A small network was shown many inputs. Here are its activations along a few directions, one row for each input.
In each table, some parts of the input vary, and every possible input appears once, in random order.
A made-up example of a description, with smaller parts first: one of 4 places along a line, together with either a single point or (one of 2 separate values, together with one of 5 places around a ring) or one of 11 places around a ring.
Shared parts are said once, and a part with two or three values counts as separate values.

Other details of the inputs shift rows strongly along three fixed directions, in all tables alike. That doesn't count.

Table:
row 1: [ -2   3  -1  42   3  17 -22 -18  -9 -21 -18]
row 2: [ 28 -52  34  24  66   1  50 -23  43  46 -38]
row 3: [-10 -17  -9   1  -6   2   8  37   9   7  81]
row 4: [-38  13  13  11  10  -4  16 -29 -19   2  16]
row 5: [ 22  16   7  32  -7   6 -40  30 -11  22  34]
row 6: [-47  33  11  -1  -9 -17   0 -20 -42 -40  12]
row 7: [-13  43  12  58  16  -2 -21 -33 -26  37 -32]
row 8: [ -5  11  19 -17   5 -11  21 -11   8   8 -30]
row 9: [  5  -2   8 -15 -17 -14 -17  15 -28 -35  15]
row 10: [-19  25  -5  -2 -23   5 -16  -9 -13 -54 -13]
row 11: [ 21   6  19  37   1  -2 -23   5 -30 -13   4]
row 12: [ 32 -17 -14  -8 -14   0  17  37   5   7  29]
row 13: [ 19 -31 -12  -1 -19 -15 -25  24 -27 -32  48]
row 14: [-35  30  -3 -44  -2 -34  19   8  31   5 -36]
row 15: [-31  17  -2 -66 -18   0  31 -14  24 -40 -33]
row 16: [-23   2  18 -22  18 -16   9 -36  -7   9 -32]
row 17: [ 19 -19 -42 -45 -43 -12  17  49   8 -13  39]
row 18: [  8  17  19  23   0  -7 -13   1 -26 -16 -12]
row 19: [ 20  18   9  36 -13   2 -33  11 -44 -12  16]
row 20: [-43  72  10  -4 -12 -25 -23 -12 -12  -5 -37]
row 21: [ 24  11 -16  18 -25   6 -13  27 -21  16  33]
row 22: [ -1  14  26  11   8  -8 -11 -20 -27 -11 -22]
row 23: [ -8  27  10 -23 -20  -3  -6   6 -22  -7  -3]
row 24: [  0   6 -17  24 -18  30 -25   7  -1   8   9]
row 25: [  1  15 -33  12 -30  -8 -15  20 -13  14  21]
row 26: [-19 -21  -3 -28   5   6  17  -4  26 -30 -46]
row 27: [  2  22 -15  37 -21  25 -28 -13 -17  -4  16]
row 28: [22 -5  9 11 -3 -5  4 13 -4  2  5]
row 29: [-12  25  -4  31  -1  22 -17 -26  -1  10 -12]
row 30: [ 27 -15 -30   2 -21  -2  11  39   4  20  36]
row 31: [  0  17  17   0   1  -5   4  -7 -12   3 -17]
row 32: [ 42 -54  31  33  48   3  19  -9  20  24 -10]
row 33: [-29  54  -9   1   3  15 -24 -28 -25 -18 -27]
row 34: [-12  16 -18  10   0 -23  -8   1  15  20  -9]
row 35: [-48 -13  16 -41  20  -8  53 -14  24   9   2]
row 36: [  3 -10  -7 -22  -3  16  24 -12  34  -1   1]
row 37: [ 11  -9  -5  12  -3  11   3  -4  11 -33   7]
row 38: [-22 -21  22 -77  15 -15  45  -9  36  13 -32]
row 39: [-23  31  -7  -3  -7 -16   6  -6  -4  15 -28]
row 40: [ 27 -25 -26  16 -21  34 -12  28   7  -3  35]
row 41: [ 10 -13  18  10  12  -8  -6 -13 -17  -1  -2]
row 42: [ 20 -34  12  38  50  21  35 -49  46  32 -24]
row 43: [-34  35  -7 -28 -21   3 -12   0  21 -24 -11]
row 44: [  2   7   1  29  -1   2 -35  -2 -36  21  20]
row 45: [-14  35  17 -12 -11  -2 -13  -1 -20   6 -15]
row 46: [ 15 -64   9   4  49  -4  31 -30  31  49  -2]
row 47: [-25  37  15 -35 -14 -14  11 -11  -5  -3 -34]
row 48: [ 28 -11 -15  39  25  23 -14  -4 -10 -21   9]
row 49: [-17  18  -7   9   2 -31   1 -24 -12 -25 -39]
row 50: [-21  -2  19 -64   0 -20  22 -13   2 -16 -27]
row 51: [ 34 -25  -3  16   9  -1  17  20   9  12  11]
row 52: [ 19   0 -20  22  15  32 -11  -7  -8   4  15]
row 53: [-21  11  -3   0   2  17   2 -26   9   2 -34]
row 54: [ -6   6  -7 -21  23  10  14 -18   8 -30 -25]
row 55: [ 14 -22  -1 -75 -24  -5  12  64  36  -3  41]
row 56: [ 30 -29  25  49  54   5  15  -8  49  75  -9]
row 57: [ 17 -17  -9 -61 -36   5   7  60   8  -1  44]
row 58: [ -2 -46  -5 -39 -10  -6  43  45  11 -37  64]
row 59: [-26  31  -7  51  -1  25 -40 -31 -22  14 -36]
row 60: [-16   5  11 -59  -7 -10  35  13  31  13 -24]
row 61: [ -1 -13  -5  12   5 -14 -32   2  -1  19  32]
row 62: [ 47 -62   4  56  51  28  33 -24  50  32   6]
row 63: [ -2  24  26  31  14   1 -19 -37 -30  19 -23]
row 64: [ 43 -59  -1  57  44  31  21 -18  41  30   4]
row 65: [ -8  11  -1   6   8  10  -2 -12  38   4   0]
row 66: [  3  -7 -35 -39 -50  21 -22  67  27 -21  51]
row 67: [  0  -7   2   1   6 -10 -24  13  -1  16  24]
row 68: [-42  19  26 -68   4 -28  10 -11  20  -9 -34]
row 69: [ -9  34 -14   6 -24 -19 -10   4 -28  -9  -6]
row 70: [ 12   6   4 -12 -13  -1  -9  43  14  15  26]
row 71: [ 17  27  16  54   2   6 -36 -11 -47  10   4]
row 72: [  7   7 -13  52 -13  25 -36  -5 -24 -15   9]
row 73: [-31  -4  11 -43   6 -34   9 -30 -10 -28 -27]
row 74: [ 21   7   9  34  -5  -6 -17  11 -23 -10   5]
row 75: [  3  -1   6  14   1 -13 -22  -7 -35 -13  10]
row 76: [ 11 -11 -24  29 -20  29 -31  20 -15 -17  14]
row 77: [  5  -9  -4  18  -3 -11 -25 -14 -32   0  22]
row 78: [ 28 -11 -14 -50 -42   7   9  64   0  -5  51]
row 79: [ 26 -53 -11  28  49  -3  48 -23  47  67 -18]
row 80: [ -1  -2  12  17   6 -17 -23 -12 -35 -23  -4]
row 81: [ 12 -17 -19  10   4 -18  15  -1   6   4  -6]
row 82: [  7  15  14  33   9   8  -9  -4 -12  36  -6]
row 83: [-13 -25  11   3  22   0  38 -13   3   7  29]
row 84: [-19  25  -7 -24  20   9   9 -31  -3 -27 -36]
row 85: [  8 -30  -1 -21  25 -22  52   1  37  12 -27]
row 86: [  7   9 -15  17 -21  24 -12   4   7   1  27]
row 87: [ 31 -20 -17  20  -6 -13   4  31  -2  -6  18]
row 88: [-30  25 -11  12  -6  15 -33  -8   3  -1 -29]
row 89: [ 36 -46  -5 -71 -25   3  30  59  21 -11  47]
row 90: [ -5   3 -20  12 -22  25 -24   4 -12 -13  -3]
row 91: [-33   2  19 -78   0 -20  31 -18  11 -11 -36]
row 92: [ 33  -6 -10  31 -12  -3 -13  31 -19 -11  27]
row 93: [-41  13  -7 -45 -12   9  11 -18  15 -16 -50]
row 94: [  2  -2   3  -6  -8  -8 -16   0 -30 -10  16]
row 95: [ -6 -33   5 -23  21 -12  19 -15  19  28  -4]
row 96: [-17  36 -14 -11   9   9 -22  -7   3 -18  -8]
Each input here is: one of 6 places along a line, together with either a single point or one of 5 places along a line or one of 10 places along a line.
The inputs of row 2 and row 18 match in every part but the place on the line of 6. If row 51 is changed in the same way as row 2 into row 18, which row does it become?
Answer: row 92
The inputs of row 1 and row 24 match in every part but the place on the line of 6. If row 74 is changed in the same way as row 1 into row 24, which row does it become?
Answer: row 60
The inputs of row 3 and row 6 match in every part but the place on the line of 6. If row 55 is changed in the same way as row 3 into row 6, which row does it become?
Answer: row 22
Change only the place on the line of 5 in row 43. List by row number the other rows that result.
Answer: row 65, row 66, row 88, row 96
A walk changes only the place on the line of 6. It starts at row 48 and steps to row 54. List the rest of the walk in order.
Answer: row 84, row 52, row 33, row 96
A walk changes only the place on the line of 6. It starts at row 87 and steps to row 85. List the rest of the walk in order.
Answer: row 69, row 30, row 39, row 14

Table:
row 97: [-29  -4  23 -40  22 -30  35 -21  19  16 -37]
row 98: [-29  46  -9 -41 -45  -3 -17  23 -14 -40   1]
row 99: [ -2 -27  -3 -36  -3   3  15  14  22 -14   8]
row 100: [  9 -15  -7   9  17   4  19   3  31  18  -4]
row 101: [-13  39   4  38  -9 -20 -37 -14 -50   8   9]
row 102: [ 19  16 -24  60 -32  20 -51  18 -52  -9  58]
row 103: [  5 -16   0   4  15   6  21   4  33  18  -6]
row 104: [ -9  21 -12 -45 -33   5 -11  20   1 -26  -8]
row 105: [ 31 -21   3  45   6   4 -21  17 -18  38  47]
row 106: [  2 -43  -7 -43   6  -1  33  15  39  -8   6]
row 107: [-11  25 -23 -42 -46   0 -11  28  -4 -32  -2]
row 108: [ -5 -16  20  29  49   6   5 -47  16  21 -33]
row 109: [ 27 -33 -16 -22  -9  18  12  34  33   9  10]
row 110: [ 12 -33  19 -38  11 -15  36  11  18  -5  -9]
row 111: [  5  -1   4  29  16  16 -10 -18  -9  10   3]
row 112: [ -5  -1   3  13  12   5  14 -17  13  13 -12]
row 113: [ 34 -37   4  11  12   3   1  25   6  37  45]
row 114: [-25  33  -3 -46 -31  -1  -2   8  -5 -30  -1]
row 115: [  8  -1   9   6   4 -20   4  -2 -19 -10  -4]
row 116: [-24  -2  16 -33  19  -2  37 -25  32   4 -41]
row 117: [-29  30  15  55  38  -3  -7 -72 -21  11 -52]
row 118: [-18  31  13  70  36   1 -10 -64 -15  23 -45]
row 119: [  8  -4  10  -9  -6 -19   4  11 -17 -15   2]
row 120: [ 27 -12 -20  28 -23  24 -25  31 -21  -2  58]
row 121: [-44  81   0 -16 -39  -7 -42  -7 -39 -42 -18]
row 122: [-20  -4  -6 -32   1 -11  15  -9  14 -23 -13]
row 123: [ 22  -6 -21  23  -3  12  -9   8   9  13   0]
row 124: [ 53 -47   8  23  15   6   4  26   0  17  39]
The inputs of row 111 and row 102 match in every part but one. If row 121 is changed in the same way as row 111 into row 102, which row does it become?
Answer: row 103
What is each input in this table made of?
Answer: one of 4 places along a line, together with either one of 2 separate values or one of 5 places along a line
Change only the choice among 2 separate values in row 113. List by row number the other rows that result.
Answer: row 124
Which other rows agree with row 117 in the place on the line of 4? List them by row number.
Answer: row 100, row 101, row 115, row 118, row 122, row 123
Change only the place on the line of 5 in row 99. List by row number the other rows that result.
Answer: row 98, row 109, row 116, row 120
